These are the activations of a small neural network, seen along a few directions. Each row is one input.
In each table, some parts of the input vary, and every possible input appears once, in random order.
Descriptions start from the smaller parts, as in this example, which fits no table here: values(2) and (point or line(11) or (line(4) and ring(5))).
Shared parts are said once, and a part with two or three values counts as separate values.

Other details of the inputs vary at random and push rows far along three fixed directions, the same in every table; ignore that.
These rows show it; all are for the same input, with only those details redrawn:
[ -8 -12 -10   3  -9  11 -23 -22  -2  13  30]
[  5 -18   2  14 -28  20 -10 -28  -3  26  27]
[  5   0   1 -10  17 -10  10 -19  -9  -6   1]
[-23  -8 -24  -7   6   4 -40 -16   0   3  37]
[ -4  33   9  40 -37  -5  15  59   6  38 -40]
[-41  19 -33   0  10 -11 -48  31   7   3  17]
[ -6 -14  -9   4 -13  13 -21 -25  -2  16  30]
[-10  -5  -8  14 -22  12 -21  -6   2  23  20]

Table:
row 1: [  7  13   6 -28  27 -32  14   7  10 -32 -15]
row 2: [ 29 -11  12 -19  13  -8  17 -22   5 -24   3]
row 3: [ 15  14  13  -4  25 -11  37  14 -16 -16 -33]
row 4: [-15  17 -11 -17  42 -30  11  15  -6 -22 -14]
row 5: [  0  27  11  35 -19  -3  24  65  -1  19 -47]
row 6: [  9   9  11  -7   6 -17  21   5  16 -17 -16]
row 7: [-21  -5 -24   2   4  15 -44   4  -3  -1  29]
row 8: [-28  26 -23 -12  31 -26 -21  26   0 -12  -4]
row 9: [ 26 -17  22  -6 -21   9  16 -22   7  -8  -5]
row 10: [ 40 -18  41   5 -29  10  52 -32  11   6 -22]
row 11: [ 27 -18  17 -16  16   0  19 -36   4 -32   3]
row 12: [  9  19  -1  -7  33 -22  22  17 -10 -16 -23]
row 13: [  2 -16   5  20 -38  31  -8  -9  -5  27   8]
row 14: [ 17  -2  13  -2   4   0  27 -15 -14  -4 -22]
row 15: [-29  21  -9  27 -32   8 -23  55  10  34 -15]
row 16: [ -5   1  -5 -44  38 -26  -8  -9   9 -43   1]
row 17: [ -3 -20  -2   0  -4  16  -1 -21  -9   1  11]
row 18: [ 27  -9  39  25 -34  11  58  -7  -8  31 -34]
row 19: [ 14 -16  14  26 -44  26   7 -18  -3  40  12]
row 20: [-25  32 -18  25  -6 -11 -13  75   8  15 -21]
row 21: [ 13 -29   6  -9 -13  19 -21 -32   9 -11  33]
row 22: [  9   5  10  -8  15  -3  31   0 -16 -11 -26]
row 23: [-26  15 -15  13 -13   2 -22  35   5  21   5]
row 24: [ -4   1  -9   2  10   6 -17   2  -8  -4   7]
row 25: [  8 -14  -1  -5  -2   7 -13 -15  17 -12  22]
row 26: [ -3   3   0 -28  39 -18  19 -11 -12 -23 -12]
row 27: [  2 -12   3   1 -20  12  -8  -8  17  -6   3]
row 28: [ 15   0   3  -8  22  -5  22  -9 -12 -11  -2]
row 29: [-11 -18  -7  -1 -11  17 -26 -28  -2  13  27]
row 30: [-19   5 -31 -18  39 -11 -35   1  -3 -21  23]
Describe the family of inputs behind these rows. -> ring(5) and (values(2) or line(4))
The inputs of row 13 and row 15 match in every part but the ring(5) part. If row 9 is changed in the same way as row 13 into row 15, which row does it become? -> row 16
Which other rows agree with row 5 in the ring(5) part? List them by row number. -> row 3, row 7, row 11, row 21, row 24
Which other rows agree with row 8 in the ring(5) part? List them by row number. -> row 1, row 4, row 6, row 19, row 23
